Each row below holds a small network's activations on one input, seen along a few directions.
In each table, some parts of the input vary, and every possible input appears once, in random order.
A made-up example of a description, with smaller parts first: one of 5 places around a ring, together with either a single point or one of 11 places around a ring or (one of 3 separate values, together with one of 4 places along a line).
Shared parts are said once, and a part with two or three values counts as separate values.

Other details of the inputs vary at random and push rows far along two fixed directions, the same in every table; ignore that.
To show where, the next rows are all for the same input, with only those details redrawn:
[ 16  20  27 -14  -8 -32   4  -6 -21 -19   5   8 -54   9 -28]
[-59   9 -67 -65  33  73  32  -6   1 -47 -20   1  50 -12  40]
[-59 -17 -29 -33  16  80  -4   2  40   0 -14  19  47   9  36]
[-20 -10  21  -9  -6  22 -18   0  29  14  -2  24  -9  20  -1]
[  8   5  43  -1 -17 -19 -14  -3   5   7   6  19 -48  18 -26]
[-33  -3 -11 -28   9  40   1  -2  17  -9  -8  15  11   7  13]
[ 14  41  -5 -38   4 -35  34 -14 -50 -57   1  -7 -49  -9 -24]

Table:
r1: [-13 -35  -5  34 -12  53 -31   9  43  51   4  14  51  20  22]
r2: [-21   9 -19  -8  25  20  17 -12  -3 -34   0  -8   4 -20  13]
r3: [  6  17 -37 -23  15 -43  22   3 -37 -32 -16   4   8  -9 -18]
r4: [ 17 -27  58  11 -33 -41 -36  16  41  48  -4  40 -26  33 -23]
r5: [  3  33  -9 -39   8 -17  28 -11 -38 -47  -1  -4 -35  -6 -15]
r6: [ -9   8 -71 -18  19  10  17  -5 -25 -23 -16 -10  36 -16  18]
r7: [ 30   8 -27   7 -15 -35   9  15 -34   4  10 -21  11 -11   9]
r8: [ -3   0 -19   0   4  29   6  -7  -6  -3   7 -12  16  -7  17]
r9: [  3  41 -47 -42  27 -31  57 -17 -70 -84  -5 -19 -12 -22 -13]
r10: [  59   14   58   14  -37 -100  -17    5  -22   10    5   20  -86   21
  -63]
r11: [-23  25 -57 -53  22  21  42  -4 -32 -57 -17  -1  17 -10  13]
r12: [-57 -23 -16 -42  16  70   2   4  46   2 -14  23  48   9  40]
r13: [ 25   8  10  18  -4 -18  14   8 -24  -5  21 -34 -17 -18   2]
r14: [-25 -22 -72  -3  11  55  -7  18  24  30 -22   2  96  -3  43]
r15: [  1 -35   8  39 -22  29 -29  24  31  59  16   5  39  18  22]
r16: [ 10   1 -52   4  -3   3   7  21 -12  27 -12  -9  49  -8  22]
r17: [ 12  21 -21  -7  12 -11  20 -16 -40 -31   7 -15 -22 -12  -7]
r18: [-16  -2 -44 -32  10   7   8  13   2  -4 -29  18  35   5   7]
r19: [  3 -13  16  31  -8  21  -8   8  24  32  11 -13   3  -6  13]
r20: [ 21 -20  23  37 -20 -35 -44  15  22  51  -4  36   1  22 -23]
r21: [-17 -36  50  51   1  39 -51 -13  64  51   4  -2  11   9   4]
r22: [-24  -9 -32 -14  11   4   0   0   5  -9 -11  13  29   0   6]
r23: [ 16  45 -41 -22  31 -24  55 -24 -67 -75   0 -45 -35 -37  -6]
r24: [ -5 -22   5 -17  -5  -9 -12  22  32  32 -23  37  26  19  -1]
r25: [ 47 -32  80  81 -57 -28 -59  23  35  94  25  23 -31  38 -28]
r26: [ -4  21 -86 -28  18  12  39  -6 -41 -37 -11 -26  45 -29  31]
r27: [-41  19 -27 -62  41  34  51 -19  -7 -69 -22 -27  26 -30  30]
r28: [-31   1  -5 -23  16  32  10  -6  21 -19 -10   1  -1  -3  12]
r29: [ 36  11 -34   7 -10 -40  11  23 -40  11   2 -21  21 -10   6]
r30: [-21 -17  37 -12   2  15  -5   2  45   9  -6  16 -10  11   6]
r31: [ 25  13  31  26  -5 -14   9 -11 -14  -2  12 -39 -21 -23  -6]
r32: [ 26 -32  97  67 -39 -27 -71   3  47  70  26  42 -54  39 -39]
r33: [-62 -37   3   6  23  67 -23  -2  67  17  -6  14  41   7  27]
r34: [ 56  26  21  18 -21 -93  -2  -6 -48 -13  12   7 -62  -1 -48]
r35: [ 40   3   1  30 -29 -39 -11  14 -13  34  10  -4  -9   2  -8]
r36: [ -2  33  15 -30  18 -15  29 -21 -26 -56  -6 -27 -34 -22 -13]
r37: [ 39  36 -18 -11  -1 -42  41   0 -76 -40  23 -40 -29 -25  -2]
r38: [-32 -40  21  -6  -8  41 -26  16  61  39 -11  41  31  33  16]
r39: [  2  11  45   7  13 -26   4 -22  -4 -30   4 -20 -34 -13 -25]
r40: [ 77  23  69  46 -43 -86  -7   2 -45  24  34 -11 -93   6 -52]
r41: [ 62  36 -24   3  -1 -91  21  -3 -77 -24  -4 -16 -40 -10 -41]
r42: [-25 -19 -11  13   2  38 -18   4  26  15  -1  25  34  12  16]
r43: [  2 -21  62  28 -17 -17 -36  -2  27  29  16  25 -35  26 -30]
r44: [ 19  10  31  22   0  -8   4 -18 -10 -11  13 -38 -18 -22 -10]
r45: [ 35  34 -31  -5   9 -40  35 -14 -68 -48   3 -20 -31 -14 -20]
r46: [-18 -52  43  56 -14  60 -54   8  84  75  12  11  27  20  19]
r47: [ 28 -24  83  63 -27 -16 -38   6  27  55  28 -23 -22   2 -13]
r48: [-58 -18 -12   0  31  76 -10 -15  44  -7  -7  -8  58 -17  39]
Changing only one part turns r20 into r2. The same change can be made to r14. Which row results?
> r46
What do these inputs look like to the network?
> one of 6 places along a line, together with one of 8 places along a line
Which other rows does r34 become when the place on the line of 8 takes its other values? List them by row number.
> r4, r6, r7, r10, r22, r26, r35
Start at r3 and move only the place on the line of 6, one step at a time. The first step leads to r22. Which rows follow, in order?
> r9, r43, r33, r39
Start at r15 and move only the place on the line of 8, one step at a time. The first step leads to r25. Which rows follow, in order?
> r1, r45, r42, r9, r11, r38

Table:
r49: [  1  44 -68 -50  21 -16  45 -15 -65 -71  -2 -18 -17 -28   3]
r50: [ -4   1  14  30  29 -41 -19 -30   2 -29 -10   7 -24 -10 -42]
r51: [ -34   57  -24 -105   37    4   76  -26  -48 -113  -23  -16  -30  -27
    1]
r52: [-21 -27 -11 -11  -6   1 -24  25  27  35 -17  31  51  20  10]
r53: [ 18  22  96 -19 -14 -42  22 -13  -5 -35  20 -15 -93  -3 -29]
r54: [-32 -10 -35  -5   8  62  -8  -6  19  12 -11   6  40   7  25]
r55: [-20 -18 -19   2   9  59  -5  10  33  29 -10  -9  41  -3  32]
r56: [ 40  12  33  29 -24 -50 -16 -10 -20   9  17  18 -75  22 -46]
r57: [ -9 -20   1  24 -10  39 -12  13  38  44  -2 -12  37  -7  28]
r58: [ 13  11 -23 -30   1 -39  29  16 -36 -20  -7 -12  15  -7  -1]
r59: [  3 -27  36  38 -19  28 -34   6  25  43  26  13  -1  23  -1]
r60: [ 32  15  19   5 -15 -25   3  -2 -24  -2  13 -27 -33  -9 -12]
r61: [ 54  10  50  36 -30 -68  -4  13 -14  25  19 -14 -44   2 -25]
r62: [-27 -31 -29 -12   0  19 -17  15  37  28 -17  46  45  20  16]
r63: [ 20  30 -40 -31  11 -21  43   5 -45 -40 -11 -28   9 -19   2]
r64: [ 44  22  33  21 -20 -51  -8  -9 -45  -6  26  10 -60  12 -44]
r65: [-20 -25   6  31  -6  56 -16   8  25  28  29  -1  32   1  31]
r66: [ 40  15  35  33 -20 -35   9  -1 -39 -10  36 -25 -46  -9 -13]
r67: [ 43  21  22  12 -12 -62   0  -1 -29  -2   7  11 -74   9 -43]
r68: [  6 -15  28  27 -19  14 -22   8  22  35  20 -20   1  -6  18]
r69: [-27 -12 -25  -9   3  49 -21  -1  25  21 -10   6  42   2  26]
r70: [-37 -21  73 -23  -6  24 -25  -3  65  10  -4  51 -42  37 -15]
r71: [-29 -14  75 -27  -4  30  -6  -3  51   1  -1  12 -33  18  -1]
r72: [ -8  10  -8  10  44 -20  12 -35 -16 -52 -15 -34   6 -35 -15]
r73: [  5  42 -76 -54  22 -29  53   1 -61 -69 -19  -3   2 -17  -1]
r74: [-18 -17 -23   1   0  54  -4   9  33  31 -16  -7  51  -2  27]
r75: [  5 -21  24  25 -14  11 -38   9  38  55  -7  19  -2  19  -5]
r76: [-49 -17 -21  22  55  44  -4 -28  33 -24 -11 -33  62 -39  27]
r77: [ -9  17 -63 -51  15 -37  35  12 -45 -45 -16  14  14  -6  -1]
r78: [-28 -14 -22  12   5  68   3  -1  22  16  10 -23  41 -11  43]
r79: [ 48   9  49  37 -28 -42  -8  -1 -27   7  28  -9 -58  11 -30]
r80: [-14  17 -15   0  46 -22   5 -38 -18 -53 -24 -18   9 -31 -24]
r81: [  8  -8   9  15 -16   3 -26   6  22  41 -15  16   8  14 -10]
r82: [ 13 -32  33  33 -23 -11 -24  18  39  55  10   8  19  10  13]
r83: [  3  16 -27 -10   6  -7  12  -9 -41 -34  18  15 -24   5 -13]
r84: [ 11  20 -31 -24   4 -23  18   7 -26 -18 -19   1  11  -4  -4]
r85: [-47   4 -82 -31  26  64  23  -6 -12 -44  -4  10  44  -3  38]
r86: [ -4 -29  26  38 -11  36 -25  16  48  59   9  -8  16   1  25]
r87: [-20 -22  -1  19  -8  45 -31   3  27  29   4  23  27  23  15]
r88: [-43   7 -88 -41  26  55  27  -1  -1 -27 -30   8  56 -12  32]
r89: [ 14 -24  15   9 -17 -12 -15  16  24  39  -5  14  20  15   2]
r90: [ 52   1  59  29 -36 -95  -4  20 -22  26  23  -7 -46   7 -32]
r91: [ 15 -21  46  43 -25  15 -33   1  30  53  14  -1 -19  23  -9]
r92: [ 12  22 -51 -46  13 -33  34   1 -44 -37 -25   1  20 -13   1]
What do these inputs look like to the network?
> one of 4 places along a line, together with either one of 2 separate values or one of 9 places along a line
Changing only the place on the line of 4 turns r51 into r71. The same change can be made to r87. Which row results?
> r79
Which other rows does r72 become when the choice among 2 separate values takes its other values? List them by row number.
> r71

Table:
r93: [-44  19 -33 -73  25  55  47 -15  -7 -60 -15 -12  24 -19  37]
r94: [-16   1 -60  19  22  50  18  -5 -19 -11  10 -44  61 -37  42]
r95: [ -6   3 -64 -24   3  37  30  11 -17   0  -6 -24  69 -17  50]
r96: [ 15 -20 116  69 -17 -14 -58 -29  46  32  35  10 -78  23 -43]
r97: [ 46  41 -34  11   3 -31  47  -8 -67 -26  11 -61 -20 -38   0]
r98: [ 25  30  22 -26  -2 -75  10 -15 -38 -37 -11  42 -77  26 -65]
r99: [ 25  36  62  14   3 -44  14 -30 -35 -50  24 -28 -88 -18 -42]
r100: [ 38 -23  21  38 -47 -45 -42  30  18  67   8  33  -8  34 -18]
r101: [-18  21   6 -23  20  38  24 -21   0 -42  -4 -26 -22 -20   9]
r102: [-72  10 -80 -91  39  62  50  -6  -1 -71 -29  14  46  -8  41]
r103: [-20 -63  12  87  -7  75 -66   1  69  81  23  -1  61   9  34]
r104: [  0  15  10 -36  -1 -38   0  -6 -17 -23 -10  35 -50  20 -36]
r105: [ 64   0  34  35 -42 -71 -10  31 -19  49  21   6 -38  13 -22]
r106: [-70 -18  -5 -39  25  99   8  -1  46 -15  -8  -7  47  -2  47]
r107: [ 34 -36  67  68 -45 -10 -49  29  35  89  27  -4  -6  26  -7]
r108: [-54 -54  44  -3 -11  72 -43  20 102  60  -4  53  28  36  28]
r109: [  9 -48  -2  47 -31   2 -68  33  50  96 -12  66  40  55 -12]
r110: [  64   50  -58  -24  -12 -100   30    8  -99  -35   -4   -4  -34  -10
  -38]
r111: [-38 -10 -87 -17  47  29  19   3   2 -19 -37 -26 107 -37  46]
r112: [ 21  47  28 -32  30 -91  38 -30 -50 -86 -19 -23 -63 -34 -52]
Changing only one part turns r104 into r110. The same change can be made to r112. Which row results?
> r111
What do these inputs look like to the network?
> one of 2 separate values, together with either a single point or one of 9 places along a line
Which other rows does r98 become when the choice among 2 separate values takes its other values? List them by row number.
> r109

Table:
r113: [-49  13 -53 -54  38  65  31 -14  18 -44 -42   4  34 -12  20]
r114: [ 33 -12  31  48 -37   3 -30  13   9  54  26   0  -5  23 -13]
r115: [-40  -8 -95 -21  20  75   5  -3  -5 -11 -16  -1  90  -6  40]
r116: [-34  16 -15 -37  26  18  16 -11  -6 -41 -18   5 -12 -11  -5]
r117: [  5   7 -36   1   1  24  17   6 -20  10  12  -8  20  -7  27]
r118: [ -2 -43  61  31 -38   9 -45  25  61  78  -4  22  27  29   4]
r119: [ 35  -9  46  18 -26 -34 -14  22  -1  34  10   1 -23   9 -18]
r120: [  -1   50   -3  -36   32  -42   49  -31  -66 -104    5   -8  -45  -32
  -28]
r121: [-23   9 -53 -46  24   1  29   1 -13 -29 -29  -1  56 -12  19]
r122: [-29  11 -91  -2  52  24  21 -20 -16 -39 -21 -44  69 -42  34]
r123: [ 45  38 -22 -32   8 -81  37  -2 -74 -52  -6 -13 -36 -20 -27]
r124: [ 73  14  37  38 -32 -94 -18  -1 -48  20  19  14 -78  15 -60]
r125: [-19 -58  19  46 -38  56 -52  31  84  97  15  32  43  29  32]
r126: [  2  12 -54 -15   1 -15  17   2 -30 -17  -2   3  10  -9   5]
r127: [  5 -14  73  15 -10 -15 -12 -10  18  10  24   3 -54  23 -22]
r128: [-32 -45  82  29 -17  40 -51  -3  68  44  22  28  -8  23  10]
r129: [  7 -12  93  26 -34  -8 -56   4  51  49  20  11 -62  30 -25]
r130: [ 13  30  14 -22  21 -51  41 -26 -48 -76  -1  -6 -61  -9 -42]
r131: [-60 -55 -33  11   1 106 -26  36  80  61 -10  19 100  18  73]
r132: [ 14  29 -52   2  35 -10  45 -14 -49 -46  -3 -66  26 -57  16]
r133: [  64   27   92   14  -36  -70   -8  -17   -8    8   11   -6 -115   15
  -56]
r134: [ -6  -2 -42 -13   8  -3   6  12  -7  -6  -9   9  24   3  16]
Changing only one part turns r121 into r118. The same change can be made to r113. Which row results?
> r133
What do these inputs look like to the network?
> one of 2 separate values, together with either a single point or one of 4 places along a line or one of 6 places along a line
Which other rows does r114 become when the choice among 2 separate values takes its other values? List them by row number.
> r115
